A small network was shown many inputs. Here are its activations along a few directions, one row for each input.
In each table, some parts of the input vary, and every possible input appears once, in random order.
A made-up example of a description, with smaller parts first: one of 3 separate values, together with either a single point or one of 9 places around a ring or (one of 4 places along a line, together with one of 5 places around a ring).
Shared parts are said once, and a part with two or three values counts as separate values.

Other details of the inputs vary at random and push rows far along two fixed directions, the same in every table; ignore that.

A family of inputs:
row 1: [  5  14 -25 -12 -16 -12  13  11  35  38 -16   6   7   4]
row 2: [ 40  12 -17 -30   1 -17  -9  10  35   0 -15  22  -2  25]
row 3: [-34  15  11 -12  -7  -2   3   5 -29   7   9   6 -21  -3]
row 4: [  6 -14  20  38  11  23  -5   6   0 -30 -12 -49  15 -18]
row 5: [-27  -4  29 -21  -4  -4   0  -7 -16   2  25   0  16   3]
row 6: [-39  -3  44 -48   0  -6  -5  -5 -50  -3  53  12 -15  -4]
row 7: [ 22   1 -34 -12  -2  -7  -3  15  30  20  -3  28  21  26]
row 8: [-10  -3   7  51   1  21   2   7 -10 -24 -34 -46 -13 -16]
row 9: [ 38   6 -29 -13   3  -8   7  -4  27  30   7  18  -8 -12]
row 10: [-13   8  33 -40   0 -15 -10  -6 -11 -26  15   4  -3  -5]
row 11: [-55  21  39 -46 -15 -21  -4 -15 -48 -20  14  22 -41   3]
row 12: [-39   9  39 -23  -7   0   4 -35 -50   7  44  33 -26   3]
row 13: [ 33   7 -24 -14   4  -2  -3  20  25  25   0  19   7  24]
row 14: [ 20 -24   0  42  20  20 -10  13 -17 -35 -20 -33 -12   4]
row 15: [  1  16 -39 -13 -15 -14   8  16  34  30 -14  16  11  -1]
row 16: [-47   3  35 -21  -8  -8   6 -40 -51   7  39  35 -16   6]
row 17: [ 25   9 -33  -6   2 -15   8  -9  30  32   1  25  13  -5]
row 18: [  6 -23   6  51  12  19  -6   2 -11 -31 -27 -31   9  16]
row 19: [-58  -1  37 -39  -6  -8  -5 -11 -45  -8  48  24   9   2]
row 20: [ 19  11 -23 -20 -15  -6  11  16  33  38 -10   1 -14  -3]
row 21: [  5  15 -33 -13  -9 -16   9  16  29  35 -14   9   7  -1]
row 22: [ -1 -13 -10  58  12  13  -2 -18  -9 -35 -20 -19   8 -23]
row 23: [ 13 -17  10  49  13  27  -8   7 -11 -31 -23 -32  -1  12]
row 24: [-22  -9  -2  54  -5  16   2   2  -6 -30 -37 -38   1 -13]
row 25: [ 16 -27  12  46  14  26  -8   6 -17 -36 -21 -38 -13   8]
row 26: [ 26   1 -28 -12   4 -10  -1  15  25  25  -4  21  17  27]
row 27: [ 14   2 -15 -22 -10  -6   3   9  46  24   7   8  37   1]
row 28: [ 16   2 -15 -21   3 -12   1  14  32  22   7   2  33  -4]
row 29: [ 38   4 -21 -11  -3  -4  10  -9  33  33   6  16  -8  -7]
row 30: [ 17  11 -29 -18  -7 -10   8  21  25  31  -9   2 -14  -8]
row 31: [-35  15  41 -38  -3 -18  -6 -40 -49 -24  29  36 -36  -2]
row 32: [ 12 -23  19  32  12  21  -5   7  -1 -31 -10 -53   4 -22]
row 33: [ 12  -7  -2  55  18  18  -2 -12 -12 -28 -17 -27  -6 -25]
row 34: [ 21  -1 -25 -10  -8  -2   0  10  33  21  -5  24  21  31]
row 35: [ -1 -15  -2  60   6  18   1 -23  -4 -31 -22 -21   8 -18]
row 36: [-23   2  29 -20   5   2  -5   2 -26  -6  30  -2   4  -7]
Each input here is: one of 4 separate values, together with either a single point or (one of 2 separate values, together with one of 4 places along a line).
Question: Changing only the choice among 4 separate values turns row 27 into row 24. The same change can be made to row 10. Which row results?
Answer: row 11
Question: Change only the choice among 2 separate values in row 15. List by row number the other rows that result.
Answer: row 24
Question: Change only the place on the line of 4 in row 26. List by row number the other rows that result.
Answer: row 7, row 13, row 14
Question: Which other rows agree with row 16 in the choice among 4 separate values? List them by row number.
Answer: row 9, row 12, row 17, row 22, row 29, row 31, row 33, row 35

A family of inputs:
row 37: [ 3 -3  1 -4  2  0 -2  4  2 -1  2 -1  6  4]
row 38: [ 13  -8  -2  26   9  10  -3   2   4 -17 -15 -20   4  -5]
row 39: [  4   3  -3 -11  -1  -5   1  -3   2   8   6  12  -3   3]
row 40: [  0   3   3  -8   0  -3   2  -3   6   4   7  -3   4 -14]
row 41: [ 14  -7  -3  26   8   9  -3  -1   4 -18 -16 -18   0  -7]
row 42: [-2  4 -4  1 -2 -2  3  0  1  5 -3  1 -4 -2]
row 43: [ 5 -7  0 11  4  5 -2  3  1 -8 -5 -9  5  0]
row 44: [ 0 -1 -1 -1 -1  0  0  1  2  2  0  1  3  3]
row 45: [ 0 -1  1 -3  0 -1 -1  3  3  1  0  0  5  4]
row 46: [-34  -7  32   3   3   5  -5 -14 -47 -23  16   0 -14   2]
row 47: [ 1  1 -2  1  0 -1  1 -2  1  3 -1  3  0  1]
row 48: [-3  2 -3 -1 -3 -1  2  3  2  4 -2 -1 -1  0]
row 49: [  4   0   1 -14  -1  -2  -1   2   3   7   9   9   4   7]
row 50: [  1   5  -3 -10  -4  -5   2  -5   3   9   4  12  -4   2]
row 51: [-1  5 -5  1 -3 -2  3 -3  1  4 -5  2 -8 -4]
row 52: [-2  1 -3  0 -2  0  1  2  2  3 -1  1  1  1]
row 53: [-2  1 -2 -2 -2 -1  0  4  2  1 -1 -1  3  1]
row 54: [ -5   5  -2 -13  -5  -5   2   4   3  10   3   6   0   3]
row 55: [ 5 -2  3 -5  2  1 -3  5  3 -2  3 -1  6  5]
row 56: [ 0  4 -5  2 -2 -2  2 -3  1  3 -3  4 -6 -3]
row 57: [-1  3 -4  1 -2 -1  2  0  1  4 -2  3 -1 -1]
Question: What is each input in this table made of?
Answer: either a single point or (one of 4 places along a line, together with one of 5 places along a line)
Question: Change only the place on the line of 5 in row 46. List by row number the other rows that result.
Answer: row 38, row 42, row 47, row 57
